These are the activations of a small neural network, seen along a few directions. Each row is one input.
Each table varies a few parts of the input and shows all the possible inputs, shuffled.
A made-up example of a description, with smaller parts first: ring(5) and (point or line(11) or (values(3) and line(4))).
Shared parts are said once, and a part with two or three values counts as separate values.

Other details of the inputs shift rows strongly along two fixed directions, in all tables alike. That doesn't count.

Table:
x1: -20 -44 5 -19 -4 -17 -5 7 21 31 -23 36 3 -13 3
x2: 6 13 19 23 21 -11 14 -7 -22 -4 3 11 -5 -3 1
x3: -32 -45 1 -28 -22 0 -12 -1 20 9 -37 11 -6 -5 7
x4: 5 22 -16 -2 2 -10 18 -2 -8 -5 -17 2 17 -5 -1
x5: -5 -24 -17 -20 2 23 1 -1 29 3 1 10 -5 13 -10
x6: 17 -46 10 -2 15 16 -16 -5 24 2 1 10 -8 -16 -1
x7: 17 -15 24 17 15 3 2 12 8 16 26 16 -1 -20 -2
x8: -23 22 -24 -12 -25 -3 21 13 -9 -12 -12 -16 16 13 -6
x9: -26 -37 -22 -21 -15 29 6 -5 40 -6 -35 -4 9 -7 -7
x10: 2 -41 -10 -29 -3 -1 0 4 21 -13 -7 17 11 -11 -30
x11: 52 19 10 47 46 -12 7 5 -14 41 17 25 1 -27 27
x12: 49 18 18 42 36 5 -21 12 -3 49 34 -3 4 -21 32
x13: -6 18 -1 -3 -11 -2 -9 -6 -22 -12 11 -27 1 7 -2
x14: -31 28 8 -7 -17 -19 -3 -5 -13 11 -27 4 -17 31 17
x15: -34 6 -26 -2 -22 -1 8 0 -7 -22 1 -8 -9 17 -10
x16: -17 20 -12 -6 -14 1 7 -11 0 -24 -36 -26 10 4 0
x17: 13 -42 18 -9 1 1 -1 25 20 5 17 13 17 -14 -23
x18: 21 43 -1 11 15 -10 4 7 -12 6 1 -12 5 16 10
x19: 1 17 15 -8 -2 2 5 -3 -8 -11 3 -4 -2 12 -15
x20: 15 -43 6 -18 -2 9 -14 0 18 -13 -6 1 2 -16 -12
x21: -11 -5 -10 -8 4 8 -2 -10 5 -8 4 3 -9 20 -5
x22: 47 17 11 51 25 -11 2 22 -5 48 32 13 8 -14 26
x23: 42 9 14 50 19 -9 -2 16 -10 35 35 15 -1 -11 17
x24: 11 -35 -10 3 12 8 2 1 22 9 -4 33 -2 -20 -17
x25: -2 12 16 -4 -7 1 -5 0 -13 -13 12 -18 2 -3 -4
x26: -22 0 -20 -17 -28 -8 5 3 -6 -24 0 -13 6 14 -22
x27: 33 -33 4 -18 10 5 -6 12 24 11 11 10 5 -2 -12
x28: -15 12 13 9 -24 -28 -5 14 -19 26 -10 16 -3 8 22
x29: -13 -32 11 -27 6 24 7 0 26 -3 5 17 -1 3 -16
x30: -24 -39 3 -25 -9 25 -1 -9 28 -24 -20 4 0 -7 -17
x31: -2 11 -10 15 14 -11 4 -15 -11 -13 4 16 -12 0 3
x32: -30 0 7 -17 -19 -4 -9 -4 -9 19 -2 3 -13 1 27
x33: -3 57 -20 16 12 -1 8 -9 -17 4 -2 -7 -9 29 25
x34: -13 41 -18 5 -22 -17 10 1 -19 -16 2 -20 1 17 -9
x35: 2 35 -4 22 5 5 -10 -6 -23 -1 15 -20 -13 7 26
x36: -1 38 -16 10 -1 -22 13 -11 -21 -18 -11 -6 2 8 -14
x37: -7 13 17 8 4 6 -1 -4 -14 -9 16 -15 -5 0 9
x38: -13 -10 -16 2 -4 15 1 -23 6 -12 -16 -8 -14 -1 2
x39: -21 28 -7 6 -3 4 -6 -10 -25 -13 11 -26 -11 15 14
x40: 22 -37 8 -16 6 10 -15 16 20 14 20 -9 12 -18 -5
x41: 35 -2 6 0 6 0 -7 1 0 3 21 10 -3 3 -2
x42: -18 30 -11 -15 -15 9 -1 4 -13 -9 -8 -31 13 9 6
x43: 23 -42 29 -7 11 6 -13 3 26 -6 2 10 6 -25 -7
x44: -4 28 -6 6 -13 -9 2 -24 -17 -25 -17 -26 -3 4 0
x45: -19 15 3 -4 -3 -11 15 -7 -19 -28 -16 -5 3 9 -23
Each input here is: values(5) and (point or (values(2) and line(4))).
Changing only the values(5) part turns x3 into x28. The same change can be made to x38. Which row results?
Answer: x23
Which other rows does x5 become when the values(2) part takes its other values? List them by row number.
Answer: x27
Which other rows does x2 become when the values(2) part takes its other values? List them by row number.
Answer: x45

Table:
x46: -38 21 -32 -18 -23 -15 20 2 -6 -14 -22 2 4 20 -8
x47: 48 24 36 31 31 -11 -10 -15 -25 1 18 -6 -3 -10 5
x48: -7 40 14 27 1 -6 -12 -17 -35 7 6 -16 -22 13 31
x49: 19 -31 -1 -2 13 17 -2 6 21 7 5 8 8 -17 -11
x50: 5 -38 -10 -18 -1 -2 6 20 30 17 -3 29 10 -6 -13
x51: -42 14 -17 -12 -21 -8 13 -14 -8 -25 -26 2 -7 16 -9
x52: 22 -7 4 -7 2 13 -5 10 -1 -29 30 -22 8 -1 -25
x53: -18 15 -33 -12 -16 10 16 1 5 -21 -16 -17 12 8 -11
x54: -46 7 6 -21 -25 8 -5 -21 -9 -25 -19 -24 -13 18 4
x55: 11 -59 16 -9 14 22 -17 15 34 34 14 18 2 -24 10
x56: -5 -34 -7 -11 -3 3 3 6 19 7 -6 23 2 -6 -12
x57: 28 11 19 28 17 -5 -8 14 -6 40 21 3 -1 -12 29
x58: 3 25 23 15 4 -32 -1 -15 -23 -5 -6 7 -9 2 7
x59: 0 -38 2 -15 -3 9 -9 19 26 26 4 13 4 -13 5
x60: 33 49 11 41 27 -10 -1 -14 -31 -2 13 -9 -8 4 12
x61: -11 3 -32 -16 -17 5 12 2 8 -16 -15 -10 12 7 -14
What do these inputs look like to the network?
Answer: point or (values(3) and line(5))
Which other rows does x51 become when the values(3) part takes its other values? List them by row number.
Answer: x48, x60
